Look-ups in named tables: a row name and a column name give one cell, copied from the table.

dineru:
         sis  gimiga  fatinog  zumoka  kur  lib  magimup  sutu  vipav
zunub    825     148      562     435  678  761      270   448    722
lano     146     197      145     661  797  638      507   106    196
solovi   792     214      149     565  134  514      407   352    165
dela     516     548      191     604  225  630      722   675    763
zogek    749     349      180     670  452  547      749   808    274
tes      724     551      297     694  204  668      368   440    600
ludu     644     710      807     220  427  646      263   829    419
defi     738     368      596     379  599  334      576   765    681
viso     447     765      233     154   99  652      810   511    323
vobuzip  698     623      662      91  130  593      280   580    502
lakuneg  558     578      189     227  276  779      430   215    659

kur of ludu = 427
zumoka of solovi = 565
sis of solovi = 792
gimiga of vobuzip = 623
magimup of zunub = 270
gimiga of zunub = 148
sutu of tes = 440
kur of zunub = 678
kur of defi = 599
sis of tes = 724
lib of solovi = 514
magimup of viso = 810
sutu of solovi = 352
gimiga of lano = 197
zumoka of lano = 661
zumoka of ludu = 220
sutu of vobuzip = 580

bas =
         mag  fak  pirimu  kup  pabol  tar  forobe  fizinur  padaguk
kofako    79  110     119  105     51   44      73      104       95
zuge      61   61      69   74     37  102      40       59       57
gup       81   44      46   88     56  134      43       43       43
muz       79   48      48   90     84  131      59       42       40
guzular  106   42      39  109     71  155      51       40       40
gifeled  207   94      73  192    171  178     139       93       93
gud       89   89      96  101     89   76      79       86       80
gurovoz   77   42      46   88     39  127      30       37       35

zuge, forobe: 40
muz, pabol: 84
gud, fak: 89
muz, mag: 79
gup, tar: 134
muz, forobe: 59

kopi.tsv
	sela	selu	kotet	sidobo	fev	lipan	fevu	lufin	tarile	zenet
dud	111	108	145	111	228	125	208	90	180	14
ler	226	187	134	226	181	146	158	139	184	109
lod	151	155	143	151	190	159	105	163	65	163
lorim	180	124	159	180	198	81	113	207	153	144

lod, sela: 151
lorim, fevu: 113
dud, selu: 108
lorim, fev: 198
lorim, lipan: 81
lorim, selu: 124
dud, tarile: 180
lorim, sidobo: 180
dud, fev: 228
lorim, lufin: 207
dud, sidobo: 111
dud, kotet: 145

dep
|  | ziko | vubol | buseb | kubomuk | soruga | sot | paf |
|---|---|---|---|---|---|---|---|
| zak | -6.933 | 1.072 | 6.928 | -6.209 | 5.035 | -6.941 | -7.564 |
| vapu | 6.294 | 4.936 | -3.959 | 6.774 | -6.570 | -5.738 | -0.518 |
| kar | 5.804 | 6.176 | 1.729 | 5.828 | -7.178 | -6.285 | -3.488 |
| lagaro | -3.365 | -2.209 | 6.114 | -5.156 | 1.462 | -7.762 | -7.483 |
| latekap | -7.160 | -3.287 | 6.619 | -6.382 | 4.823 | -7.237 | -7.685 |
| nibugik | 5.022 | 3.080 | -0.776 | 5.176 | -6.450 | -7.198 | -4.590 |
| bilu | 5.707 | 5.791 | 5.464 | -1.887 | -6.750 | -6.666 | -6.733 |
| fatena | 7.181 | 6.745 | -0.821 | 5.565 | -7.516 | 5.865 | 5.492 |
| fudi | 0.524 | 4.532 | 6.064 | -4.339 | -5.331 | -7.316 | -7.227 |
| pitu | -4.766 | 0.629 | 6.501 | -5.138 | 2.188 | -7.284 | -7.107 |
| tid | -6.329 | 4.273 | 6.794 | -5.480 | 1.684 | -6.911 | -7.307 |
| vebig | 6.139 | 5.453 | -2.094 | 6.285 | -7.099 | -6.113 | -1.366 |

kubomuk of pitu = -5.138
paf of fudi = -7.227
sot of vebig = -6.113
kubomuk of nibugik = 5.176
ziko of zak = -6.933
vubol of vebig = 5.453
kubomuk of fatena = 5.565
ziko of nibugik = 5.022
soruga of zak = 5.035
ziko of fudi = 0.524
paf of zak = -7.564
buseb of nibugik = -0.776
sot of nibugik = -7.198
ziko of tid = -6.329
kubomuk of zak = -6.209

